These are the activations of a small network on made-up records, seen along a few directions, one row for each record.
Records have a field called SOV. Each example row is followed by its value.
Other fields move the rows too, some of them a lot.
In the rows, 128 means zero.
[108 147 123 164 136 127 155 106 171 150 165 122 104 141 112 109 156 121
  95 120 107 146 112 130 120 157 132 100 106 155 160 126 139 144 157 151
 157 108 106 153 135 129 123 148 101  87 130 131 105 107  87 118  95  96
 160 115 106  83 134  79 133 121 102 125  93 102 127 110] : mon
[106 116 133 192 149 123 192 110 176 131 200 187 128 132 120 127 172 108
 132 141 111 109  83  88 136 141  91 106 108 154 124 114 118 143 159 177
 158  63 111 184 135 133 115 182 127  44 135 184 100 124  63 169 118 159
 134 100 102  92 115  85 172 106 124 115  85 145 126  89] : fesu
[119 143 107 106 135 140 121 148 111 131  90 137 133 111 125 149 114 146
 129 142 126 153 132 134 116 129 131 132 140 105 128 100 155 119 102 119
 126 151 111 149 119  93 139 123 129 129 117 131 151 144 115 115 171 126
 117 147 153 124 114 144 117 131 144 161 133  85 138 126] : nagot
[ 86 164 130 170 161 158 166 126 164 143 156 138 129  91 135 155 138 146
 141 103 131 119 108 109 149 160 146 136 132 139 131 138  89 169 129 137
 167 109 122 160 156 157 134 135 111  98 127 149 104 172 130  90 108 132
 141 124 155 110 152 103 149 133  96  98  95 117 111 118] : kanum
[113 118 122 108 151  96 125 113 138 133 122 164  99 167 122 123 141 121
 143 104 131 146 120 122 114 122 123 135 150 115 106 135 120 124 105 144
 132 119  92 130  99 161 114 116 104 112 132 121 106 119  99 128 128 129
 119 110  90 136 116 143 156  93 144 127 126 144 129 139] : nal
[131 138 116 159 127 130 150 119 152 126 169 133 118 128 140 121 149 113
 122 146 108 146 133 144 150 121 143 105 134 134 182 136 151 145 144 142
 154 115 100 132 147 116 108 134 132 122 157 160  93 123 130 113 116 131
 158 109 122  80 124 131 148 128 110 152 124  94 104 151] : relo
[ 97 160 126 173 164 153 176 121 173 143 155 143 150  97 138 150 151 146
 150  98 126 120  93 105 144 171 140 133 132 143 130 133  99 161 135 151
 153  97 121 154 155 143 142 149 111  94 117 151  90 180 126 107 108 132
 128 135 137 101 153 110 149 130 107  89  95 133 132 122] : kanum
[139 163 100 133  99 159 131 154 101 132  83 124 143 104 139 140 110 114
 140 152 132 141 119 144 128 115 112 141 137 105 137 125 119 152 123 112
 137 131 109 116 139 116 157  90 139 149 119 145 140 125 118 104 141 157
 138 138 151 134 113 142 132 126  92 143 134 152 125 106] : fesu
[129 150 131 111  83  86  88 146 130 123  88 119 109 150 140 136 120 131
 125 114 153 126 148 132 125 126 122 164 135 126 128 137 117 111  99 112
 103 157 100 118 101 145 134 126 125 168 124 124 145 105 128  97 134 121
 121 124 102 142 130 156 118 115 130 122 126 122 120 145] : nal
[157 134 135  89 109 136  82 136  68 127  93  85 127 116 158 141  94 140
 130 129 119 159 193 112  96 116 105 159 148 101 121 142 151 117  83  77
 107 157 150  80 138 111 127 106 133 200 123 120 149  87 156 102 119 123
 128 128 140 174 133 142 119 160 133 179 172 133  77 158] : gesam
[133 107 110 139 122 142 121 118 162 110 126 122 129 124 121 123 128 101
 152 115 144 106  92 120 100 122 126 112 133 133 125 107 105 150 136 177
 137  86 128 150 132 115 127 133 118 107 154 137 147 129 115 129 134 139
  92 121 113 113 122  95 159 117 133 149  92  92 153 116] : nagot
[119 161 101 137 156 159 153 125 103 135 149 125 131 136 130 102 119 112
 125 138 136 152 114 141 151 129 137 141 123 130 123  87 141 141 144 129
 151 157 101 113 117 130 138 132 119 134 111 116 133 116 103 132 123 118
 120 150 148 137 110 108 142 123 146 120 131 148 134 150] : mon
[137 133 131 106 122 128 150 142 133 132 154 148 138 140 133 132 136 130
 129 159 124 143 117 127 138 118 131 138 108 130 136 114 118 108 122 119
 150 110 120 118 103 108 122 123 127  98 129 133 100 116 141 127 143 128
 125 163 131 118 149 111 109 127 148 116 116 121 110 149] : folig
[122 140 186 108 108 113  96 116 140 122 154 115  96 139 120 124 161 155
 127 125 109 130 122 131 120 132 155 107 116 120 120 152  99 119 116 119
 111 108  96 127 105 152 111 130 136 141 135 138 128  98 109 117 147 143
 125 125 116 126 114 131 137 146 108 116 111 133 134 120] : zasu
[125 139 113 161 169 132 170  99 151 123 174 162 110 147 120 118 154  92
 139 121 112 121  91 103 161 157 130 113  92 182 125 118 110 119 179 151
 181  96 122 147 124 135 124 164  90  61 118 139  88 135 111 156 119 130
 100 101 108 114 108  77 165  80 138 104  84 112 158 126] : nal
[123 102 139 142 129 161 120 129 140 124 124 137 108 141 137 133 143 119
 141 127 143 115 138 121 128 151 122 141 141 141 120 136 121 122 143 113
 166 129 161 113 133 150 138 116  91 127 116 158 112 117 129 131 106 146
 121  97 101 136 126 123 144 149  98 100 124 128 156 107] : kanum
[125 129 151 159  98 133 162 108 213 134 204 145 115 136 146  99 154 142
 123 107 102  94 105 114 176 140 133 110 104 160 140 149 112 133 191 177
 140 117 138 153 157 114 106 168 124  61 140 144  99 156 109 156 110 153
 134  89 102  92 127 152 147 130 146 122 126 126 109 128] : relo
[123 129 146  78  99  99  96 127 126 108 114 120 118 160 129 145 143 143
 125 132 133 125 129 144 135 107 155 116 137  96 129 151 116 116 129  95
 110 123 110 103 110 138 123 112 137 176 127 136 138 108 112 107 161 145
 127 149 118 159 111 147 136 156 116 117 127 142 136 132] : zasu
[147 104 131 126 129 132  74 140  76 105 113  81 161 155 108 128  97 145
 133  83 136 165 140 143 131 114 150 119 136 117 127 130 158 123 103 104
 134 116 156 116 118 150 142  93 135 157 165 101 124 118 147 155 114 131
  95 142 127 179 142 145 113 164 126 118 172 119 130 129] : folig
[105 118 144 159 111 132 131  94 204 121 187 144 137 151 141 108 147 137
 139 125  99  87  92 119 156 149 119  91 138 139 149 144 120 150 181 172
 137 133 121 139 166 122 113 155 119  77 128 148  96 101 110 155 130 168
 168 110  98 104 119 153 100 107 166 134 163 126  88 139] : relo
[164 130  97 111 124 124 102 133  96 114  82  97 121 119 122 163  77 120
 117 133 126 127 151 161 154 119 159 102 149 114 137 123 138 137 103 102
 100 119 144 114 111 136 138  82 152 182 131  99 184 133 160 114 125 109
 129 129 144 112 146 140  87 158 130 150 121 155 136 140] : folig
[115 174 131 181 151 148 171 133 176 135 158 160 155 111 135 133 166 123
 138 133 104 129 105 105 160 134  92 122 113 136 137 120 144 145 152 150
 151 103 119 168 138 124 150 155 123  78 119 179 100 132  72 146 118 168
 132 132 124  75 113 118 162 128 120 137 103 146 128  96] : fesu
[141 115 114 128 138 124 164 142 155  99 144 147 136 113 103 103 142 121
 111 149 137 127  67 109 106 136 127 104 100 171 122 134 108 135 122 128
 153  79 147 180 138 118 111 138 133  80 117 143 110 127 130 158 123 141
 102 116 145 116 161  96 146 116 132 132 102 128 149 142] : gesam
[153 145  94 102 122 131  64 148  51 143  89  76 146 121 106 134  63 160
 124 108 152 162 142 161 156 118 165 154 155  79 103 145 164  90  99  84
  96 160 161  95 129 127 146  80 136 170 149  94 148 124 172 146 105 123
 123 145 162 164 144 194  85 179 121 145 185 121 118 159] : folig
[117 138 126 124 120 129 118 119 175 141 160 112 138 137 133  91 130 144
 153 158 118 125 125 118 178 128 143 117 131 103 139 130 156 137 161 137
 119 148 122 128 153 110 128 126 115  99 120 140 108 132 105 146 128 148
 146 100 129 113 110 170 122 148 132 138 147 135 110 118] : relo
[126 132 121  97 129 129  85 161  93 127 106 119 119 121 120  97 103 150
 122 152 166 162 145 141 132 149 120 139 146  93 123 100 151  96 110 105
  80 171 157 104 132 115 136  91 130 150 115  97 142 132 132  94 134  87
 143 134 133 154 133 162  92 106 100 140 168 131 132 138] : mon
[111  94 143 141 140 146 149 120 133 137 141 150 173  96 142 163 129 119
 142 125 128 106 127 126  96 125 140 141 121 161 142 119  92 150 126 131
 134 115 125 129 133 150 132 142 133 132 127 109 105 180 149 103 131 145
 138 148 140 117 130 127 123 126 123  93 125 129 122 125] : kanum
[130 119 133 111 126 140 120 115  97 118 112 148 129 123 156 138 104 131
 140 144 130 143 150 124 104 130 116 167 133 133 132 121 115  97 119  92
 136 153 181  94 128 151 147  90 130 184 119 112 117 153 145 114 126 124
 126 110 138 155 149 157 106 133 130 115 159 135 125 158] : gesam
[ 94 156 122 139 135 163 117 127  66 122 110  95 129 129 103  90 119 119
 134 135 136 113 181 182 158 115 134 112 159 146 109  91 118 121 140 145
  80 164 156 119 117 152 100  99 116 148 116 110 102 134 113 137 118  99
 118 162 112 183 152 130 138 138 153 113 159 144 143 140] : mon
[106 137 166 135 150 115 159 109 186 128 193 123 123 129 119 136 180 141
 140 131  94 126  96 131 139 130 153 102  79 124 147 145 116 130 181 149
 157  92 116 156 112 143 110 146 124  67 129 158 108 103  94 125 147 162
 145 122 121 105 114  92 164 131 113 112  70 106 115 130] : zasu
[126 104 132 126 139 101 169  93 159 137 109 153 137 146  85 101 132 119
 133 134 117 117 151 145 110 132 135 105 134 151 128 131 121 146 148 161
 140 111 132 131 125 151 150 158 123  90 121 124 118 145 116 122 121 109
 109 143 118  95 132 102 126 106 114 121 106 128 138 129] : nal
[121  99 131 143 149 141 160 127 170 105 164 160 153 110  98 106 149 108
 112 144 120 101  85  90  88 114 105  98 113 145 119 147 115 157 134 158
 137  98 136 182 140 127 128 175 131  65 111 144 112 148 105 150 122 134
  90 108 111 101 147  71 168 117 142 135  83 111 129 127] : gesam
[138 164 150 159 127 139 127 108 153 107 143 130 106 110 133 118 147 125
 130 123 103 117 114 126 143 129 171 109 111 126 107 127 101 146 113 162
 148  80 130 131 113 138 145 110 124  74 130 146 124 133 136 120 141 135
 126 107 162 113 100 123 160 124 131 148  79 149 126 142] : zasu
[138 114 119  79 112 127  98 153 100 116  86 115 120 127 153 158  89 165
 122 135 132 157 180 154 104 127 115 155 152 100 130 103 157  96  94 111
 113 169 140  99 132  95 132  99 133 190 135 108 157 122 138 115 157 110
 115 138 137 174 123 171 109 128 147 153 174 105 109 151] : nagot
[115 158 132 183 152 144 178 124 164 148 151 173 135 102 129 123 164 118
 109 122  92  92  95  96 167 149  89 119 105 152 124 123 111 146 156 157
 137  90 138 180 143 130 136 154 122  58 133 177 113 173  81 161 114 163
 125 116 133  68 115 107 157 116 124 126  84 151 140 107] : fesu
[139 109 142 107 133 125 138 125 139 140 123 134 121 112 151 149 142 130
 132 133 133 143 112 140 118 138  97 131 102 146 144 100 140 123 109 151
 106 123 109 156 127 117 121 149 132 108 135 113 149 128 128 106 150 124
 128 144 125 114 125 120 114 109 149 128 126 105 132 129] : nagot

Which value of SOV does each new row have?
[134 143 124 141 119 137  90 141  92 126 109  99 124 117 140 119 103 139
 134 149 122 136 193 129 124 125 100 161 167  83 104 120 146 116  99  85
 106 157 138 109 133 133 141  96 135 162 145 134 149  95 132 125 103 150
 155 119 149 164  95 155 100 143 108 158 156 173 124  94] : fesu
[126 137 160 148 139 125 155  99 176 141 165 145 150 145 119 120 160 132
 141 131  90  91  98 127 159 124 146 104 105 132 121 146 117 117 152 151
 121 101 130 148 113 135 124 141 150  74 125 120 119 157 120 126 149 149
 122 141 141 104 118  94 144 119 121 101  82 133 141 144] : zasu
[135 150 157  67 104 110  68 137 108 123  83 107 131 145 157 132 128 129
 111 108 128 124 133 156 111 101 149 149 155  96 130 132 111 113 105  93
  85 125  96  87 101 147 142 117 156 180 115 139 154 107 180 115 146 102
 140 115 126 138 140 168 138 123 132 135 160 141 117 118] : zasu
[127 114 121 151 139  93 165  94 173 104 113 128 142 127 107 164 160 146
 104 141 100 115  82 121 109 149 107  95 108 144 108 149 105 128 174 166
 161 151 117 146 146 156 133 128  92  84 105 140 113 118 119 140 168 158
 108 143 125 115  99 105  95  85 142 119 105 101 142 148] : nal
[139 166 106 133 137 128 145 108 128 136 144 118 116 113 129 161 119 124
 135 152 123 159 163 143 124 114 129 126 117 140 150 146 157 135 106 110
 136 120 138 139 115 104 134 130 122 132 142 154 113 105 126 119 104 115
 139 119 119 108 125  98 125 138 113 145 142 114  99 153] : gesam
[131 157 149 167 133 131 162 107 154 128 176 144 165 110 141 137 146 107
 143 114 109 119 102  87 113 100 102 116 109 158 120 138 119 139 138 175
 134  88 157 169 139 115 136 172 119  86 143 133  98 136 117 133  96 143
 108 149  95  90 142  89 145 133 155 129  95 124 118 135] : gesam
[127 117 112 131 104 124 153 143 132 133 139 124 130 135 125 129 148 128
 146 141 133 101 110 112 122 138 160 127 118 110 120 148 107 127 133 130
 158  98 126 125 107 128 115 137 131 120 119 135 130  90  99 109 135 156
 162 135 112 127 143 106 115 109 122  86  89 116 144 118] : kanum
[156 134  96  94 135 134  54 153  42 137  88  68 144 128 111 141  63 165
 120  99 148 164 152 155 168 119 161 156 154  80 117 136 170  91  98  82
  85 155 157 100 126 140 140  77 142 180 144  85 155 125 182 139 115 123
 124 155 162 172 149 181  79 183 116 138 184 134 116 152] : folig
[168 156 104  96 121 126  68 132  52 116  40  84 130 103 130 134  63 149
 134 145 156 132 188 113 117  87 115 162 171  68 113 148 171  99  99  51
  89 179 164  81 149 129 135  76 136 216 108  99 175 117 180 109 125 112
 126 124 148 192 129 163 102 166 129 166 175 138 130 137] : gesam
[115 100 167 141 126 137 148  91 211 118 192 141 107 143 123  87 166 129
 140 111  95 112  87  94 168 159 121  87  90 157 135 147 148 161 202 158
 160 108 123 169 157 134 103 161 109  56 116 154  82 167 104 179 122 149
 132  92  72  90 115 113 182 124 125 104 110 119 133  83] : relo
[138 117 147 117 132 132 136 113 153 116 144 154 126 134 137 143 163 134
 118 151  96 112 112 134 138 102 133 125  88 134 128 129 119 108 151 137
 138 124 125 133 122 148 124 150 151  90 123 137 109 152 154 122 155 132
 135 127 136 106 110 121 132 123 163  93  90 115 140 135] : zasu
[122 122 137 150 133 128 142 133 127 150 162 165 161  99 134 165 133 143
 156 128 142 123 123 118 102 138 131 145 119 152 153 106  76 159 124 120
 144 120  95 123 134 139 129 152 113 125 117 127  97 158 124 103 137 112
 150 141 132 118 160 137 119 126 125  97 121 127 104 127] : kanum
[121 124 111 143 127 118 147 117 155 137 121 156 112 143 110 128 157 141
 136 138 109 128 122  97 135 131 115 125  96 138 105 132 131 113 158 146
 133 153 118 139 123 148 137 134 120  91 111 133 117 145 126  97 146 126
 104 144 150 106 122 115 117 107 145 110  81 106 152 139] : nal
[ 90 149 134 110 152 119 137 143  95 143 121 127 141 155 152  78 107 135
 113  98 133 119 135 160 118 127 145 146 109 115 121 107 123 133 119 117
 124 190  96 129 123 120 102 147 130 176 129 130 122  92 145 145 106 117
 147 126 132 132 141 109 140 110 156 109 179 159 131 133] : mon
[138  92 144 115 136 122 105 134 126 124 109 124 128 130  99 126 110 145
 121 131 132 118 146 142  98 123 134 128 157 121  94 118 141 119 115 146
 138 141 154 142 129 100 122 111 125 151 141 110 153 145 121 139 151 116
  96 127 105 152 117 149 133 126 121 133 155  82 135 124] : nagot
[150 126 133  94 110 144  91 156  66 108 123 113 136  90 120 153  72  99
 116  92 109 157 129 137 152 108 136 154 106 149 128 152 156 141  87 115
 130 134 138 100 118 163 110 105 155 167 156 123 136  97 186 123 123 125
 136 170 165 157 141 140 106 162 152 140 137 107 122 123] : folig
[150 153 129 126 126 120 120 132 135 135 125  99 112 132 151 153 107 157
 128 101 124 142 138 126 119 144 124 142 141 142 116 132 135  95 135 161
 114 144 156 139 151  95 130 135 128 138 158 103 137 139 137 130 111 131
 122 139 106 146 134 150 136 135 134 135 148 101 110 145] : nagot
[105 156 129 129 125 138 143 143 115 154 142 117 101 117 141 122 107 129
  92 122 132  96 113 157 127 126 148 129  98 149 116 131 103 113 149 132
 114 157 122 141 130 107 109 162 114 149 152 104 104 125 124 162  95 138
 103 137 120 119 129 128 136 116 141 100 147 149 133 154] : mon
